Each row below holds a small network's activations on one input, seen along a few directions.
Each table varies a few parts of the input and shows all the possible inputs, shuffled.
Descriptions start from the smaller parts, as in this example, which fits no table here: one of 3 separate values, together with either a single point or one of 9 places around a ring or (one of 5 places around a ring, together with one of 6 places along a line).
Shared parts are said once, and a part with two or three values counts as separate values.
In the rows, 128 means zero.

Other details of the inputs vary at random and push rows far along three fixed directions, the same in every table; ignore that.

A family of inputs:
x1: [141  93  84  88 102 152 122 168 222 118  89 166]
x2: [115 102 102 145 175 128  86 142 170 134 104 130]
x3: [ 88 128 113 190 198 114 130  97 126 118 187 175]
x4: [117 123 145 106 116 145 149 145 128 107 127 140]
x5: [138 138 184  85  73 135 167 118  42 118 136  79]
x6: [ 97 112 104 172 185 103 126 102 124 108 188 159]
x7: [144 163 120 198 184 135  89 141 147 166  84  88]
x8: [151 120 109 130 115 144  97 167 182 120  82 120]
x9: [138 120  75  92 122 142 122 187 226  96  97 165]
x10: [156 167 167  96  68 146 155 140  85 121 117  88]
x11: [133 111 113  87  88 126 136 147 139  86 164 146]
x12: [157 167 169  93  72 145 157 132  82 121 106  96]
x13: [ 76  93 119 121 147 109 134  95  99  94 220 187]
x14: [139 131 118 105  90  96 144 143 187 140  91 143]
x15: [152 125 149  72  87 150 126 143 120 147  80  86]
x16: [145  80 121  65  59 139 139 132 146 101 132 154]
x17: [ 98  87  85 162 180 109 115  88 149 130 203 194]
x18: [ 86  74 102 156 172 113 112  97 129 119 201 190]
x19: [116  86 104 137 131 132 115 125 169 107 137 178]
x20: [158 169 141 145 143 124 121 144 106 134  81  57]
x21: [ 99 105 100  85 126 140 134 154 177 100 142 179]
x22: [132 172 117 187 198 129 120 144 147 154  83  81]
x23: [148 101 125  57  52 135 146 109 109 116 170 164]
x24: [ 81 105  88 149 186 124 129 135 170 111 176 191]
x25: [103 150 106 210 236 126  83 121 144 184  99 107]
x26: [139 134 193  94  63 155 160 101  43 148 126 102]
x27: [152 140 139 117  97 129 130 109  85 151 152 101]
x28: [129 158 169 136 105 122 152  91  40 118 162 111]
x29: [118 133 168 122 111 136 151 124  77 112 132 108]
x30: [124 149 127 161 135 124 126  90  79 162 178 128]
x31: [143  93 101  92 126 149 111 176 203 128  78 129]
x32: [145 162 120 194 187 133  91 132 144 165  75  97]
x33: [169 154 138  80  87 138 143 155 123 121  92  83]
x34: [ 86  99 104 112 158 117 130 115 138 104 197 184]
x35: [124  87 105  81 110 159 106 173 214 110  82 172]
x36: [165 155 137 152 130 130 103 139 109 157  84  53]
x37: [102  99 130  90 113 124 159 112 103 101 202 170]
x38: [163 153 131 158 141 141  95 153 146 147  43  75]
x39: [162 133 155  98  75 158 139 138 126 138  73 101]
x40: [ 73 115 120 170 191 114 115 108 120 106 178 170]
x41: [153 127  90  94 120 136 116 191 207 104  99 120]
x42: [101 122 169 168 140 124 136  68  35 146 179 129]
x43: [138 114  89 155 165 121  89 140 173 130 109 134]
x44: [165 166 117 151 146 144 104 152 151 170  49  75]
x45: [108 154 169 173 126  72 157  55  62 161 176 143]
x46: [133  99 142  69  40  85 162 108 126 108 154 162]
x47: [123 147 175 138 107 125 161  88  43 118 159 107]
x48: [149 172 166  90  60 139 169 118  52 134 151  88]
x49: [118 164 120 211 228 106 117 106 109 156 138  87]
x50: [109 113 127 112  94 122 145 115 106  83 203 176]
x51: [ 93 169 141 212 232 120 108 112 101 155 125 101]
x52: [143 155 149 148 144 149 123 136 108 178  69  67]
x53: [145 101  93  83  94  93 129 166 236 118  88 159]
x54: [149 163 163 159 118  90 131 126 126 156  58  75]
x55: [112  86 133  88  90 144 123 127 134 106 134 168]
Description of these inputs: one of 5 places around a ring, together with either a single point or (one of 2 separate values, together with one of 5 places along a line).
Changing only the place on the ring of 5 turns x38 into x23. The same change can be made to x47. Which row results? -> x49
Changing only the place on the ring of 5 turns x35 into x25. The same change can be made to x51. Which row results? -> x21
Which other rows agree with x20 in the place on the ring of 5? List them by row number. -> x2, x5, x6, x11, x13, x16, x18, x36, x43, x46
Which other rows does x17 become when the place on the line of 5 takes its other values? List them by row number. -> x15, x23, x27, x31
